Each row below holds a small network's activations on one input, seen along a few directions.
In each table, some parts of the input vary, and every possible input appears once, in random order.
Descriptions start from the smaller parts, as in this example, which fits no table here: one of 2 separate values, together with either a single point or one of 11 places along a line or (one of 5 places around a ring, together with one of 6 places along a line).
Shared parts are said once, and a part with two or three values counts as separate values.
(in the rows, 128 means zero)

A family of inputs:
row 1: [159  88 159  85 182  56 151 220  74 104  54 205  56 197  83]
row 2: [120 114  79 149 140 126 109 123 150 134 132 109 144 161 128]
row 3: [116 105 127 190 158 190 103 163 183 179 123 147 115 153 127]
row 4: [115 144 144 139 110 152  97 142 143 158 139  97 121 125 155]
row 5: [104 149 117 140  91 169 119  88 153 163 164  90 164  90 142]
row 6: [138 217 208  60  75  97 153  58  47  60 155 109 145  65 176]
row 7: [110  14  98 140 147  81 107 193 195 132 126 197  91 177  93]
row 8: [121 166 149 162 115 194 110 109 161 173 140  87 159  76 139]
row 9: [121 110 140 126 192  86 146 188  84 102  80 199  84 174  83]
row 10: [131  87  80 154 146 111 114 156 157 142 138 146 128 170 113]
row 11: [133  58 124  90 174  34 159 206  93  65  47 229  64 201  93]
row 12: [132 218 156  88  72 127 159  19  76  83 161  75 182  61 167]
row 13: [148 177 131  76  40 131 123  36 113 119 196  73 176  31 189]
row 14: [115 145  86 156 169 131 158 107 113 136  97 119 139 173 107]
row 15: [143  40 159 158 166 149  94 224 175 166 114 178  70 159  93]
row 16: [118 145 140 129 167 100 155 148  88 101  69 157  99 190 109]
row 17: [116 150 166 112  42 159 113  49 141 142 212  90 163  39 171]
row 18: [139 198 122 118 140 133 155 104  71  98 102  73 155 120 134]
row 19: [122 209 115 131 124 131 155  53  92 112 125  54 188 109 127]
row 20: [147 196 170  83 145  99 134 154  33  73  86 115 105 124 119]
row 21: [138 164 117 114 114 128  91 125 107 129 133  70 139 120 160]
row 22: [114  68 124 186 168 187  99 192 185 173 122 182  94 141 110]
row 23: [103  61  98 161 156 131 116 175 194 157 150 168 117 150  96]
row 24: [118 148 195 133  66 203  98  67 135 151 191  94 156  26 184]
row 25: [147  93 112 120 172  95 163 171 103 121  74 165  91 190  89]
row 26: [154  50 103 112 143  86 101 185 143 136 125 149  83 173 104]
row 27: [132  37 114 127 150 118 110 205 174 167 123 186  82 156  92]
row 28: [128 197 172  91  95 100 169  68  74  76 136 100 147  90 149]
row 29: [119 115  88 155 177 119 169 140 121 125  98 149 125 166  77]
row 30: [130  75  76 115 169  72 159 159 127  94  69 186  93 209  97]
row 31: [138 143 162 150 131 195  96 165 137 160 127  96 122  82 127]
row 32: [129 215 153  96 120 111 164 101  58 106 102 111 152 111 126]
row 33: [157  40  76 118 142  70 114 168 168 121 109 181  80 196 105]
row 34: [138  23 121 151 173 136  97 211 188 132 107 212  77 169 103]
row 35: [126 211 124 118  96 141 165  34  99 108 147  79 184  92 170]
row 36: [140 178 115 111  68 129 122  47 132 125 181  63 183  69 166]
row 37: [136 182  86 117  86 145 126  73 124 139 154  70 182  92 157]
row 38: [108 145 142 139  67 155 123  65 159 151 191  89 168  70 177]
row 39: [ 94  91 103 174 143 147 113 145 180 154 148 133 141 151 120]
row 40: [121 153 167 147  92 195 114  83 171 154 176  90 155  70 165]
Q: Describe the family of inputs behind these rows.
A: one of 5 places along a line, together with one of 8 places along a line
Q: The inputs of row 5 and row 39 match in every part but the place on the line of 8. If row 37 is changed in the same way as row 5 into row 39, which row does it become?
A: row 2
Q: The inputs of row 38 and row 27 match in every part but the place on the line of 8. If row 28 is changed in the same way as row 38 into row 27, which row does it become?
A: row 1
Q: Which other rows does row 31 become when the place on the line of 8 takes its other values? List them by row number.
A: row 3, row 8, row 15, row 22, row 24, row 34, row 40

A family of inputs:
row 41: [120 124 149 117 110 134 121 136 130 129 133 130 128 106 135]
row 42: [131 145 131 113 139  95 150 119 101  97 110 141 124 144 115]
row 43: [138 129 128 122 129 148 118 133 131 129 128 116 130 115 136]
row 44: [122 145 111 140 125 143 130 103 130 136 141 120 145 121 130]
row 45: [136 132 122 128 126 133 128 130 124 130 137 119 130 129 127]
row 46: [131 127 129 116 142 100 143 134 104 105 107 135 112 154 123]
row 47: [128 126 145 132 124 152 109 145 138 136 141 123 132 107 141]
row 48: [137 122 127 134 120 147 130 125 138 139 139 116 133 120 131]
row 49: [124 123 145 141 113 150 117 142 144 149 143 121 136 106 130]
row 50: [131  26  98 165 175 102 111 215 182 156  96 208  74 198  95]
row 51: [130 137 128 136 148 116 139 138 120 128 114 127 121 154 120]
row 52: [131 131 128 124 156 120 134 153 105 120 100 128 124 145 124]
row 53: [111 143 114 140 143 129 138 116 128 128 115 124 135 143 116]
row 54: [125 130 145 126 107 121 128 114 129 120 148 128 138 107 136]
row 55: [128 140 127 104 117 122 134 103 120 118 132 123 133 110 124]
row 56: [135 141 120 110 117 104 138 108 104 114 136 124 129 123 132]
row 57: [135 128 134 118 118 124 128 110 126 123 130 127 119 124 135]
row 58: [107 127 126 150 113 156 114 109 157 148 154 112 148 106 136]
row 59: [131 139 128 101 118 115 130 129 109 115 118 127 122 126 129]
row 60: [138 137 130 125 128 126 119 133 118 124 122 124 125 131 135]
row 61: [121 136 120 147 118 151 130  95 149 144 143 116 149 116 137]
Q: Describe the family of inputs behind these rows.
A: either a single point or (one of 4 places along a line, together with one of 5 places along a line)

A family of inputs:
row 62: [129  25  71 154 155 101 143 170 168 148 105 153 118 179  86]
row 63: [ 95 197 128 122  92 144 120  63 121 130 134  58 172 109 129]
row 64: [120  63 112 132 144  90 105 157 170 136 109 188  78 174 146]
row 65: [163 137 110 120 132  77 150 126  98 112 100 156  96 157 124]
row 66: [127 111 192 101 123 110 130 151 102 120 161 114 125  91 155]
row 67: [141 179 124 117  72 131 145  50 120 133 136  58 146 115 164]
row 68: [140 126 136 155 161 122 164 145  73 131 111 151 125 138  99]
row 69: [141 131 140 150 163 138 140 188 113 151 107 181 117 159  99]
row 70: [112 108  96 125 171 100 162 128 140  91  91 185 120 175 125]
row 71: [116 132 120 146 162 101 127 159 135 100 130 184 114 181  92]
row 72: [129 183 109 118  72 163 113  68 146 152 192  68 156  76 187]
row 73: [112 180 151 115 114  98 122  96 101 115 147  87 145  95 114]
row 74: [108  67 131 148 164 155 105 181 153 153 100 186  85 152 115]
row 75: [129 196 132 125 128 168 149  81 123 151 145  79 163  77 143]
row 76: [138 181 165 151  81 196 137  62 143 140 178  79 171  64 172]
row 77: [159 185 163 119  97 182 129 100  89 131 118  93 117  88 113]
row 78: [141 178 111  89  93 109 115 102  88  96 127  77 116 105 155]
row 79: [ 84  56 138 145 146  78 128 176 167 161 130 173 105 167 109]
row 80: [128 134 155 133 169 106 137 164  98 108  82 137 127 141 122]
row 81: [146 163 111  94 102 125 132  75 107  78 114 103 149  86 130]
row 82: [150 117 182 110 112 157  98 137 115  98 145 136 112  96 147]
row 83: [130 120 174  98  93 100  93 148 119  97 155 127 127 102 143]
row 84: [147  53 119 170 169 128 140 203 169 160 110 144 111 177  71]
row 85: [102 159 115 141 100 167 133  39 153 148 194  98 206  54 161]
row 86: [126 172  93 113  67 157 150  64 111 123 136  83 190  99 140]
row 87: [130  73  89 159 162 110  91 192 181 140 111 156  99 195  74]
row 88: [145 176 141 133  92 191 149  72 110 142 130  61 149 100 153]
row 89: [103 183 148 136  76 156 120  69 158 138 194  58 174  81 170]
row 90: [154  54  53 131 152 114 106 198 163 164 106 133  96 190 105]
row 91: [130 124  99 139 151  83 128 157 100 107 110 169 102 183 126]
row 92: [ 97  36 106 130 141 100 135 160 153 116 117 198 102 154 132]
row 93: [100 186 140 140 105 187 113 108 128 149 178  50 176  52 196]
row 94: [161 190 169 124 123 132 139 101 109 119 129  97 138  77 123]
row 95: [121 117  98 109 154 108 167 124 108 108  95 169 150 137  80]
row 96: [127 157 141 123 162  83 126 137 130  97  98 154 121 158 110]
row 97: [150  65  92 156 163 178  97 193 161 187  82 153  86 188  64]
row 98: [124  91 137  76 105 108 140 122 103 112 165 140 144  88 130]
row 99: [ 98  73 137 154 175 122 104 199 148 128 118 188  92 149 142]
row 100: [145 117 153  78  87  97  97 114 113 107 145 128 105 122 162]
row 101: [119 124 137 143 186 147 139 141 132 143  82 172  97 187 110]
Q: Describe the family of inputs behind these rows.
A: one of 5 separate values, together with one of 8 places along a line
Q: The inputs of row 72 and row 67 match in every part but the place on the line of 8. If row 85 is changed in the same way as row 72 into row 67, which row does it become?
A: row 86
Q: Which other rows does row 74 become when the place on the line of 8 takes its other values? List them by row number.
A: row 68, row 76, row 77, row 82, row 88, row 97, row 101
Q: Which other rows does row 69 become when the choice among 5 separate values takes its other values? List them by row number.
A: row 70, row 71, row 91, row 101
